Each row below holds a small network's activations on one input, seen along a few directions.
Each table varies a few parts of the input and shows all the possible inputs, shuffled.
Descriptions start from the smaller parts, as in this example, which fits no table here: one of 8 places around a ring, together with either a single point or one of 11 places along a line or (one of 2 separate values, together with one of 6 places along a line).
Shared parts are said once, and a part with two or three values counts as separate values.

Other details of the inputs shift rows strongly along three fixed directions, in all tables alike. That doesn't count.

Rows:
r1: [ 10 -19   6  -5 -22  -7  -1 -10   4 -11  21 -15]
r2: [  0 -25 -18 -20 -14  35  42  -9 -10 -10  44   4]
r3: [ -7  12  -3   2  19  10   8   9  -6   7 -17   9]
r4: [-3  2 -3  1  9  6 -9  3 -6  5  0 -3]
r5: [-10  12 -11   8  16  10   0   9  -9   9  -9  12]
r6: [ -7  -6   0  10 -12 -10   3   8   6   4 -10  12]
r7: [ 12 -17   7  -4 -22  -6  -1  -9   6 -13  22 -15]
r8: [  0  14  -1 -11  10   0  -1  -2   2   7 -12   8]
r9: [ -3   3   8  14  -6 -17 -12   5   5   1 -12   2]
r10: [ 30  17  17  -8  29  -8 -44 -28  -1 -23  15 -56]
r11: [ -7  -6  -1  10 -13 -11   3   7   4   4 -11  12]
r12: [ -4  21 -15  -2  34  26  -2  -4 -18   0  13  -5]
r13: [ -9   3   4  11   1  -7 -10  13  -1  12 -17   8]
r14: [-3 -1 -5 -3  6 11 17  5 -2  3 -7  9]
r15: [ -9   3  -9 -11  -1   9   4   3  -3  14   1  17]
r16: [  0 -29   2   2 -41 -10  26  -1  14  -9  12  12]
r17: [ 16 -10  20   4 -21 -26  -8  -6  17 -14  -3 -16]
r18: [ -6   9   6  11   4 -10   0  14   5   9 -29  10]
r19: [  1   4   5   4   4  -3 -16   0  -2   2   2 -11]
r20: [  3   7 -15 -15  27  29  16  -8 -15  -5  13  -7]
r21: [ -4   8   5   2  -9 -21 -16   2  10  10 -15  13]
Each input here is: one of 3 separate values, together with either a single point or one of 6 places along a line.
The inputs of r18 and r12 match in every part but the choice among 3 separate values. If r10 is changed in the same way as r18 into r12, which row does it become? -> r6
Which other rows does r20 become when the choice among 3 separate values takes its other values? List them by row number. -> r1, r11
Start at r1 and move only the place on the line of 6, one step at a time. The first step leads to r2. Which rows follow, in order? -> r4, r7, r13, r19

Rows:
r22: [ 14  -2  22  -1 -15 -30 -33  -8  13  -3  -6 -19]
r23: [-15  -3  -6  17  -6  -2   2  17  -1  13 -14  19]
r24: [  1 -16  -7  -5 -14  13  41   1   3 -11   9  10]
r25: [  0  -9  16  25 -21 -32 -23   8  11  -1 -13  -7]
r26: [ -2 -17   8   5 -21 -11   5  12   8   7 -12   8]
r27: [ 15  -8  -1 -14 -11   5  -3 -26   0 -22  47 -24]
r28: [  4  20 -23 -19  36  36  -6 -22 -23  -8  41 -15]
r29: [ -9  -8 -14  -2   3  23  41   7  -7  -2   0  16]
r30: [-16  39  -7   8  56  13 -34  21 -21  34 -41   8]
r31: [  0  -5  -6 -16  -4   9  10  -4  -1   5   8   9]
r32: [-10  -8   0   8  -3   0   6  18  -2  15 -21  13]
r33: [  0   8  -5   1  11   7 -12  -6  -8  -3  15  -9]
r34: [  3  -8   9   0 -23 -18  15  -1  16  -7  -8   8]
r35: [ 22  19  18  -5  14 -22 -36 -22   8 -16   0 -33]
r36: [-5 -3 -5 -2 -3  8 28  5  2 -1 -6 15]
The inputs of r24 and r26 match in every part but one. If r35 is changed in the same way as r24 into r26, which row does it become? -> r31
Describe the family of inputs behind these rows. -> one of 3 separate values, together with one of 5 places along a line
Start at r28 and move only the place on the line of 5, one step at a time. The first step leads to r27. Which rows follow, in order? -> r33, r23, r25
Which other rows does r36 become when the choice among 3 separate values takes its other values? List them by row number. -> r30, r33

Rows:
r37: [ -9  12 -12   5  20   6   0  11  -5  17 -29  18]
r38: [ 16  -9   5  -4   0   4   0 -12   3 -16  20 -24]
r39: [-10   8   1  -3  12   6   2   7  -7  13 -11   8]
r40: [-15 -17 -12  -2 -22   2  41   9   3   7 -10  31]
r41: [ -4  32   1   7  35   9 -20   9 -12   9 -15  -5]
r42: [-15  39  -8   3  45  18 -13  14 -16  25 -24  15]
r43: [ 11  12  -4 -23  24  19  -8 -22 -11  -9  24 -24]
r44: [ 18  -9  14 -11 -11  -4  -5 -16   2 -22  28 -35]
r45: [ 13   9  32  25 -11 -52 -47  -2  23  -8 -32 -19]
r46: [ 11   2 -10 -16   3  15  16 -22  -3 -19  29 -10]
r47: [  0  24  -1   6  35  10 -24  11 -13  12 -19  -8]
r48: [ -8 -21 -10   3 -18   4  35  13   4   4 -11  29]
r49: [  5 -27  -2 -19 -43   0  41 -12  16 -17  29  14]
r50: [  5  -6  -3  -7   7  14  13 -11  -5 -14  21 -18]
r51: [ 18   7  -8 -27  25  23  -9 -25  -9 -13  31 -26]
r52: [-27   6 -27   9  18  25  -2  26 -20  31 -11  32]
r53: [ 14   5  34  14 -11 -45 -49   2  20   5 -29 -19]
r54: [-29 -26 -20   6 -30  13  34  17  -7  18   9  38]
r55: [  4 -23  25  18 -44 -47  -4   5  25  -7 -28   3]
r56: [  7  -7  -4  -3 -11   4 -14 -19  -5 -15  47 -18]
r57: [ -7 -11  10  17 -25 -22  13  15  19   1 -20  18]
The inputs of r51 and r43 match in every part but one. If r47 is changed in the same way as r51 into r43, which row does it become? -> r44
Describe the family of inputs behind these rows. -> one of 3 separate values, together with either a single point or one of 6 places around a ring
Which other rows does r37 become when the choice among 3 separate values takes its other values? List them by row number. -> r40, r46
